Here are a small network's activations along a few directions, averaged over the inputs that share one value of a field.
Related values have similar rows: they may be neighbours, one step apart, or belong to one group.
Random noise pushes rows far along 4 fixed directions. That doesn't count. These rows show it; they differ only by the noise:
[-440  294 -232 -388  211   29  291  201  -50 -207  462 -391  124    2
  -61 -279 -129 -190 -520  356]
[ -49  -49 -302 -306  363  148   49  362  133 -395 -124   39   27   50
  113  -49  289  -42  -22  166]
[ 448  206 -403   63 -274  484 -480   19  664   19 -120  189  229  228
  -15  307  141  174  444  540]
[ -23  351   39  204   29  206  396 -290  161  196  208   -1 -239  117
  -29 -225 -458  398 -392  -92]
[  21  181  -88   23  -59  210  -74  -81   35   92 -120  155  -80  -76
  138  126  -46  -21   73  -93]
[-463  252  -53 -252  317  -25  511   74 -197 -132  357 -276 -112  -49
    9 -362 -248  -53 -630  -10]


Field MELIV:
niva: [ 568 -263 -406   29 -296   29 -756   -6  348  -13   -3 -138  535   30
  -10  408  531   10  775  359]
buzo: [ 192   93 -341  -99 -149  109 -373   70  451   -2  -41  -32   26  148
  -49   23  252  -62  254  639]
vofab: [ 247   98  126  324 -111   27 -241 -221  -57   45 -463  373 -286   47
  105  152  199   65  219 -284]
gine: [  64 -124  356   25 -259 -115  -40 -159  -54  197   86    6  138  184
 -287  -34 -316  135    8  229]
sisa: [-353 -218  169 -248 -305 -267 -260   87 -418   70   66   85  247  -92
   96  159  -62 -231  182  -14]
gumol: [ 229 -291  -61  167  202  -87  122  242  247 -237  147 -189  234  -31
 -106  -31  245  264   88  -41]
dedal: [  28 -522   70  -37  362 -191  279  544  -58 -249 -134  -53  -60 -182
  -93  -94  440 -114  -28 -367]
muzu: [ 311  126   22  280  120  234  176  -95  374  -33   14   87 -286  407
 -228 -125 -155  554 -227  152]
gon: [ -49 -383  266  -90   24 -352 -133  -22 -250 -108 -339   74  173  -20
   87   95   55 -460  300  -57]
The values of MELIV form 3 separate groups.
Question: Which other values are in the same group as buzo? Give them in the order they are listed.
Answer: vofab, muzu
Question: Which other values are in the same group as niva? Give them in the order they are listed.
Answer: gumol, dedal

Field MIBI:
lidi: [ -70 -241  -11 -204  253 -157   90  -23 -167 -195 -143   52   52   89
   67 -153 -117  199    9   68]
setad: [ 199  136 -282  152 -452   53 -368 -108  368  138  523 -346  394  138
 -255  114  -25  158  115  501]
seka: [  40  189 -141   52   49  278 -187  -68  147    1  -39   38  -76  101
   -1  191   85   38  -31  106]
kunud: [ 281    4 -203    4 -362    6 -326  116  418   80  160 -282  447   21
 -138  178  194 -375  367  470]
topim: [-140  -98  156  207  233 -202  539  -75  -67  -31  330 -306 -143   -4
 -144 -337 -195  169 -429 -297]
koli: [ -64  658  -33  164 -505  178 -106 -437   48  505  368 -165    0 -164
  -68   59 -443  -40 -181  173]
kun: [-222  214  202  -50 -761  164 -468  -59 -103  448  -82  240  231 -289
   -8  360 -176 -571  415  178]
pur: [  10  -88  192 -118   30   -6   52    3 -167    7  -74  166   11  166
    4  -41 -185   78  -25  -20]
bip: [ 121  341 -334  -93 -156  142 -362   95  298  -60  144 -121  173  147
  -65  156  240  -82   61  558]
The values of MIBI form 3 separate groups.
Question: Which other values are in the same group as topim? Give them in the order they are listed.
Answer: setad, kunud
Question: Which other values are in the same group as bip? Give them in the order they are listed.
Answer: seka, koli
